A small network was shown many inputs. Here are its activations along a few directions, one row for each input.
In each table, some parts of the input vary, and every possible input appears once, in random order.
Descriptions start from the smaller parts, as in this example, which fits no table here: one of 4 places along a line, together with either a single point or one of 11 places along a line or (one of 3 separate values, together with one of 8 places around a ring).
Shared parts are said once, and a part with two or three values counts as separate values.
(in the rows, 128 means zero)

Other details of the inputs shift rows strongly along two fixed directions, in all tables alike. That doesn't count.

Rows:
x1: [145 131 166  84 116 137 166 102 130 147 113 108 131 168 135 133]
x2: [104 131 139 137 167 150 115 131 126 152 129 185 149  93 141 115]
x3: [142  98 124 145 160 121  93 126 133 147 145 170 122 117 124 125]
x4: [102 169  69 174 116  93 105 168 154  93 127 120 120  81  81 152]
x5: [144 112 145 141 167 117 108 135 129 119 143 170 134 121 159 129]
x6: [151 119 145 141 178 128 115 140 143 129 127 168 142 124 147 134]
x7: [101 163  63 174 124 115 113 160 138  69 114 117 139  82  89 147]
x8: [135 107 150  94 100 160 153 102 113 152 110 106 116 155 123 121]
x9: [145 120 159  90 114 130 170 111 112 147 134 101 124 164 145 117]
x10: [134 112 129 153 163 159 108 116 135 124 128 177 124 114 127 124]
x11: [101 165  87 121  53  94 148 145 125 115 130  46 122 136  76 146]
x12: [136 130 175  86 112 132 151 106 114 135 131 104 124 173 142 120]
x13: [101 155  76 170 107  83  87 167 141  89 139 115 132  95  92 158]
x14: [100 127 162  87 105 157 160 111 106 179 115 111 144 142 137 115]
x15: [ 88 159  95 129  57 122 145 128 109  82 118  44 138 146  92 145]
x16: [139 104 145  93  94 139 147 102 116 157 129 108 113 162 120 106]
x17: [140 109 127 146 156 137 104 126 145 135 126 181 111 107 124 113]
x18: [133 110 121 146 164 145 106 124 137 133 124 180 113 114 128 118]
x19: [102 183 110 110  71  93 157 133 124  79 117  48 150 151 103 155]
x20: [115 163  66 170 135  86 118 177 141  74 140  99 156  91 125 149]
x21: [141  98 122 150 161 151 101 120 123 127 143 170 144 125 131 128]
x22: [130 108 153  96 100 138 145 103 125 171 115 103  98 155 117 121]
x23: [144  96 125 147 153 133 100 133 143 142 123 173 124 113 129 122]
x24: [137 133 166  92 117 139 178 108 125 144 119 108 104 153 142 113]
x25: [ 95 159  75 123  64 109 154 139 112  99 116  44 135 145  86 137]
x26: [137 107 146  90 100 155 150  98 103 147 128 107 122 161 121 115]
x27: [148 131 162  81 116 132 163  98 120 143 131 108 138 173 134 127]
x28: [126 121 155  95 103 141 150  95 128 163 118 110  84 149 112 111]
x29: [150 120 139 147 158 124 102 134 128 127 146 164 125 109 172 121]
x30: [149 111 135 142 172 129 116 142 145 135 133 160 130 110 163 129]
x31: [117 171  76 168 141  85 117 175 138  68 134 106 168 105 109 154]
x32: [137  98 131 142 153 142  89 122 120 119 137 174 133 118 135 128]
x33: [151 127 154  96 105 137 164 110 112 155 137  95 114 152 158 108]
x34: [130 108 152 103 102 167 153  97 115 151 113 104 119 163 124 123]
x35: [138  96 131 144 147 125  86 127 132 129 138 176 123 119 134 119]
x36: [ 75 170  69 166 127 104 112 173 119  99 133 115 188  80 108 145]
x37: [138  97 119 147 161 141 101 131 134 141 121 173 126 120 133 127]
x38: [108 176  73 172 136  95 126 174 153  70 125 105 136  80 122 146]
x39: [111 180  94 130  67 104 171 153 127 103 108  33 127 122 123 140]
x40: [140 144 168  83 118 141 171  95 132 139 116 115 118 162 131 123]
x41: [132  98 125 144 155 133  87 125 123 127 136 175 126 126 137 124]
x42: [151 131 136 149 167 135 121 134 142 133 135 168 112  97 163 115]
x43: [102 119 143 136 158 139  96 132 113 146 141 180 162 105 150 122]
x44: [143 104 131 145 151 126  95 137 147 157 135 175 114 110 123 136]
x45: [124 108 159  94  93 130 131  96 115 157 130 105  97 161 121 117]
x46: [150 111 139 144 174 125 123 142 139 133 128 168 135 116 155 133]
x47: [135 121 165  88 106 133 152 108 117 140 137  97 112 159 159 115]
x48: [146 132 147 139 181 132 120 133 145 121 130 175 128 118 142 124]
Description of these inputs: one of 4 places along a line, together with either a single point or one of 5 places along a line or one of 6 places along a line.
Question: The inputs of x42 and x33 match in every part but the place on the line of 4. If x48 is changed in the same way as x42 into x33, which row does it become?
Answer: x31
Question: The inputs of x10 and x21 match in every part but the place on the line of 4. If x38 is changed in the same way as x10 into x21, which row does it become?
Answer: x20
Question: Start at x35 and move only the place on the line of 4, one step at a time. The first step leads to x16. Which rows follow, in order?
Answer: x23, x17
Question: List by row number the other rows that have the place on the line of 4 in common with x39.
Answer: x1, x6, x8, x14, x22, x23, x30, x34, x37, x44, x46

Rows:
x49: [152 105 170 140 189 143 105 127 146 164 118 199 119 113 179 122]
x50: [ 56 230  64 150  56  75 164 183 150  47  86  11 141  90  87 174]
x51: [180  88 161 135 184 118  88 120 143 153 171 192 107 136 152 127]
x52: [116  69 103 104  51 152 137  88 126 140  78  76  44 185  37 114]
x53: [108 119 156  95 112 134 143 112  95 152 149 104 138 159 140 116]
x54: [176  89 155 143 189 170 119 118 126 132 136 198 139 122 167 118]
x55: [126  54 128 158 123 168  37  95 114 181 162 215  55  89 126  82]
x56: [120 179  53 179 123  45  90 183 154  47 143 109 157  96  80 165]
x57: [130 113 151 118 152 151 145 133 111 161 134 153 140 117 159 103]
x58: [108 163  57 208 143  83  93 209 151  67 117 123 165  54 127 168]
x59: [137  94 166 123 139 126 100 121 121 148 144 142 127 146 159 138]
x60: [151  81 173 125 173 123  75 118 129 145 141 207 144 138 162 130]
x61: [ 85 179  66 208 205 100  87 195 160  68 130 190 171  31 126 145]
x62: [111 175 156  70  64 157 213  90 120 106  97  38 113 172 113 125]
x63: [100 163  41 193 122  72  97 197 146  69 119  89 171  72 122 169]
x64: [ 94 143 148  69  71 120 165 106  90 135 130  75 150 177 115 113]
x65: [158 120 157 130 174 166 136 104 132 131 120 172 129 138 157 116]
x66: [100 159 153  84  99 145 190 113 109 159 109  81 124 151 137 101]
x67: [136 164  33 200 152  62  95 195 165  71 144 122 150  68 110 159]
x68: [152 100 153 123 150 151 114 102 110 119 150 147 138 160 146 134]
x69: [180 116 159 138 196 129 119 122 159 162 138 202  97 117 158 114]
x70: [168  91 140 125 165 160 125 104 120 134 137 161 144 142 162 119]
x71: [133 171 157  79  86 119 197 108 145 136 114  68  82 150 115 124]
x72: [133 130 153  76  83 139 156  87  97 106 125  87 144 194 116 128]
x73: [156 139 149  89  84 123 187 121 129 152 127  73  93 156 128 118]
x74: [ 51 126 113  78   7 179 152  83  97 203  93  60 123 160   7 134]
x75: [136  96 141 116 166 145 127 121 112 169 144 163 149 122 167 101]
Question: What is each input in this table made of?
Answer: either one of 3 separate values or (one of 4 separate values, together with one of 6 places along a line)
Question: Which other rows belong to the same alternative as x55? List them by row number.
Answer: x52, x74
